These are the activations of a small neural network, seen along a few directions. Each row is one input.
Each table varies a few parts of the input and shows all the possible inputs, shuffled.
Descriptions start from the smaller parts, as in this example, which fits no table here: one of 2 separate values, together with either a single point or one of 9 places along a line or (one of 6 places along a line, together with one of 8 places around a ring).
Shared parts are said once, and a part with two or three values counts as separate values.
In the rows, 128 means zero.

Rows:
r1: [138  79 107 120 146 119 132 169 155  59 118  55  44]
r2: [156 145 137 190  88 133 134 108 175 174  87 123 192]
r3: [ 35 132 110 126 132 193 131 135 166 130 118 101  82]
r4: [154 156 107  82 155  86 133 115  68 129 142 205 129]
r5: [183 103 146 124 134 109 130 137 123  69 158  84  92]
r6: [ 88  90 151 209 109 156 123 131 166 166  61 105 148]
r7: [132 152 148  93 175 141 136  95 116 102 136 100 124]
r8: [196 106 134 120 116 104 133 151  92 108 189  87 108]
r9: [ 98 132 119  84 193 153 122 143 151  97  88  68  79]
r10: [143 157 152  78 135 115 154 102  84 138 141 114 125]
r11: [101 164 122 101 110 123 128 119 126 159 166 187 155]
r12: [109 137 132  87 173 161 140 112 129  79 103  89 111]
r13: [143 124 112 201  91 129 128 122 132 181 100 166 199]
r14: [ 70  79 106 176  86 149 112 123 183 152  37  81 136]
r15: [ 48 129 154 109 128 156 118 118 158 143 132 122 108]
r16: [195 101 118 121 128  84 132 171  80 102 185 137 114]
r17: [111 173 113 108 114 106 126 131 118 153 152 240 143]
r18: [169 145  91 194 112 102  97 117 144 161  86 211 206]
r19: [102 169 150 101  93 141 139 107 137 166 160 145 138]
r20: [160 162 127  81 173 111 142 125 102 124 144 161 141]
r21: [202 105 105 103 121  43 117 172  76  96 168 187 112]
r22: [ 80 155 149 131 120 181 130 102 134 139 158 131 130]
r23: [145  65 142 129 147 123 117 160 110  84 155  69  69]
r24: [114 111 140 204  94 153 116 106 147 161  91 106 188]
Question: What is each input in this table made of?
Answer: one of 4 places along a line, together with one of 6 places along a line
Question: Which other rows does r21 become when the place on the line of 6 takes its other values? List them by row number.
Answer: r1, r5, r8, r16, r23
Question: Which other rows does r2 become when the place on the line of 4 takes its other values? List them by row number.
Answer: r8, r10, r19
Question: Which other rows does r2 become when the place on the line of 6 takes its other values? List them by row number.
Answer: r6, r13, r14, r18, r24

Rows:
r25: [ 97 121 152 205  62 161 131 100 165 205  81 149 205]
r26: [ 95 160 109 198  96 144 112 114 173 199  79 207 221]
r27: [144 130 166  93 126 107 154 110  78 137 122 130 127]
r28: [150 166 111 100 154 109 134 105  77 134 130 192 132]
r29: [ 79 123 139 205 107 174 119  93 191 194  64 102 196]
r30: [122  95 110 114 123 120  89 159 149  81 120 105  81]
r31: [167 130  97 123 151  74 122 140  92 119 115 185 138]
r32: [169 106 132 144  97  93 133 154 114 113 150 105 128]
r33: [138 149 157 101 112 139 158 107 100 118 173 122 142]
r34: [ 78 147 110  84 133 167 135 126 128 108 151 109  82]
r35: [ 96  80  94 105 146 110 111 151 110 101 105 109  88]
r36: [161 127 155 136 101 132 151 140 132 116 182 123 120]
r37: [ 32 118 114 184  89 183  94 110 193 166  58 136 169]
r38: [147  95 127 127 163 104 140 133 110 109  95  80 116]
r39: [184 138  97 132 126  87 101 161 124 123 148 173 130]
r40: [169  87 143 125 119  92 140 131  84 122 117 126 129]
r41: [170 166 120 106 127  98 117 141 153 107 169 181 143]
r42: [150 134 141 119 135 132 143 138 168 116 152  72 106]
r43: [142 177 130 103 150 136 126 127 108 144 182 192 134]
r44: [ 79 123 132  93 158 146 125 120  99 106 109 127  74]
r45: [116 143 157 109 163 161 143 119 125 130 165  83 120]
r46: [125 126 148 101 169 126 145 106 102 147 117  82 105]
r47: [104 126  99 111 116 151 125 140 162  86 159 104  76]
r48: [158 105 135 154 147 127 123 148 135  91 130  77 112]
Question: Changing only one part turns r30 into r32. The same change can be made to r44. Which row results?
Answer: r27
Question: What is each input in this table made of?
Answer: one of 4 places along a line, together with either a single point or one of 5 places around a ring
Question: A walk changes only the place on the ring of 5. It starts at r31 and steps to r39. List the rest of the walk in order.
Answer: r41, r43, r28

Rows:
r49: [110 202 143 124 119 180 143  91 157 180 158 189 192]
r50: [ 66  62  91 180  84 156  98 161 159 131  67  90 110]
r51: [152 157  74 199 102 138  95 144 174 151 128 212 171]
r52: [ 82 150 163  36 154 166 135 134 151  74 159  55  74]
r53: [  6  94 109 126  99 173 105 123 153 143  85 100  97]
r54: [ 71 133 104  48 154 149  97 150 163  70 142  89  41]
r55: [187 139 134 212  94 124 120 120 169 158 151 176 193]
r56: [131 140  85  63 207 110 123 126  63  81 167 141  52]
r57: [139 115 166  78 135 131 151 142 155  80 171  15  75]
r58: [143 152 149  47 210 118 156 108  52  94 185 106  78]
r59: [140  96 142 217 113 123 121 104 166 163  47 114 197]
r60: [126 140 157 171 112 146 158  87 154 192  56  96 203]
r61: [ 86  99 173 152  78 167 157 130 140 163  97  38 134]
r62: [198 158 157 113  99  57 169 121  66 139 192 177 163]
r63: [226 126 123 147  86  45 133 153  72 126 163 194 157]
r64: [108 107  83 200 129 132  93 131 174 168  28 150 167]
r65: [100  44 149 194  74 147 126 138 153 132  88  53 133]
r66: [185 125  77 137 108  54 109 165  82 118 153 232 134]
r67: [142 186 157  69 125  88 151 114  61 140 181 213 155]
r68: [173 185 173 173 102 149 153 109 158 182 157 166 196]
r69: [164  69 139 109 125 125 122 160 163  57 143  34  76]
r70: [ 19 104 173 111 107 182 140 106 140 160 105  66 122]
r71: [ 98 200  92 142 120 160 100 112 165 168 139 225 159]
r72: [224  89 128 127 176  82 141 143  61  67 166  90  84]
r73: [128 175  94  84 119  80 117 131  72 123 161 246 129]
r74: [124  81 101 106 144 133  93 181 171  44 128  77  53]
r75: [186  91  70 115 195  84 115 160  70  72 157 124  56]
r76: [ 65 153 157 126 142 169 139  74 153 194  56 126 189]
r77: [210 131 170  86 188 103 171 134  54  99 174  81  82]
r78: [ 48 138 106 145 140 167 108  87 168 170  35 166 169]
Question: What is each input in this table made of?
Answer: one of 5 places around a ring, together with one of 6 places around a ring
Question: Changing only the place on the ring of 5 turns r61 into r53. The same change can be made to r68. Which row results?
Answer: r71
Question: Which other rows does r58 become when the place on the ring of 6 takes its other values? List them by row number.
Answer: r49, r52, r67, r70, r76

Rows:
r79: [116  82 100  77 134  93 114 165  82  74 134 134  65]
r80: [ 51  94 106 145  94 132  96 137 142 147  59 155 137]
r81: [117  90 166  79 133 127 166 134  71 102 170  65  78]
r82: [ 70 117 170 144 137 160 144  96 137 176  52  78 152]
r83: [ 98 137 156 170 104 184 137 117 207 158 104  67 154]
r84: [ 43 234 163  17 175 189 153  72 122 143 193 155 123]
r85: [207 124 131 107 161  63 150 132  52 124 134 146 125]
r86: [127 126 138 176  64 113 137 117 105 191  96 185 198]
r87: [143 139 148 184  51 112 125 128 163 167 123 180 197]
r88: [147 137 126 195 116 128 135 104  96 201  80 179 200]
r89: [172 153 129 195  87 127 121 123 180 166 106 171 206]
r90: [129  92  84 107 182 105 112 147  67  88 127 120  59]
r91: [ 69 106 106 163  73 142  86 145 193 128  96 152 135]
r92: [137 107 166  91 110 133 149 146 120  86 197  53  80]
r93: [100 119  89 177 146 154  87 123 183 136  52 143 138]
r94: [204 121 134 118  91  65 138 156 100 106 199 145 129]
r95: [165 109  73 119 188 123 103 158 114  74 135 112  71]
r96: [240 136 118 145 171  94 142 135  84 113 163 145 125]
r97: [136  97  92 107 111 112 103 180 123  67 175 125  62]
r98: [101 131 153 161 139 176 136 101 180 168  70  63 159]
r99: [133 102 156  89 174 122 159 115  67 103 142  51  78]
r100: [230 134 117 133 129  77 138 148 122  99 188 138 134]
r101: [174 151 128 199 127 127 124 110 148 176  76 171 204]
r102: [ 72 118 169 149  64 165 138 118 191 157 120  77 155]
r103: [160 112  75 113 142 113 100 169 148  58 157 110  70]
r104: [184 107 146 104 119  60 155 143  54 113 163 161 118]
r105: [113 252 136  55 163 131 145  84  98 165 197 247 164]
r106: [168 124 144  95 138 139 146 138 146  79 177  42  92]
r107: [165 118 157 100 189 137 147 121 114  79 146  48  83]
r108: [ 34 224  95  32 178 160 107 104 125 124 171 218 102]
r109: [ 55 103 177 129  91 158 150 106 146 168  84  93 155]
r110: [ 66 103  96 164 140 139  97 117 139 151  43 151 133]
r111: [100 122  80 185 105 165  87 137 207 136  95 144 140]
Question: Changing only one part turns r99 into r90. The same change can be made to r84. Which row results?
Answer: r108
Question: What is each input in this table made of?
Answer: one of 3 separate values, together with either a single point or (one of 2 separate values, together with one of 5 places around a ring)
Question: List by row number the other rows that have the choice among 3 separate values in common with r101.
Answer: r85, r86, r87, r88, r89, r94, r96, r100, r104, r105
Question: A walk changes only the place on the ring of 5. It starts at r81 and steps to r92. List the rest of the walk in order.
Answer: r106, r107, r99
Question: Which other rows does r83 become when the choice among 2 separate values takes its other values? List them by row number.
Answer: r106
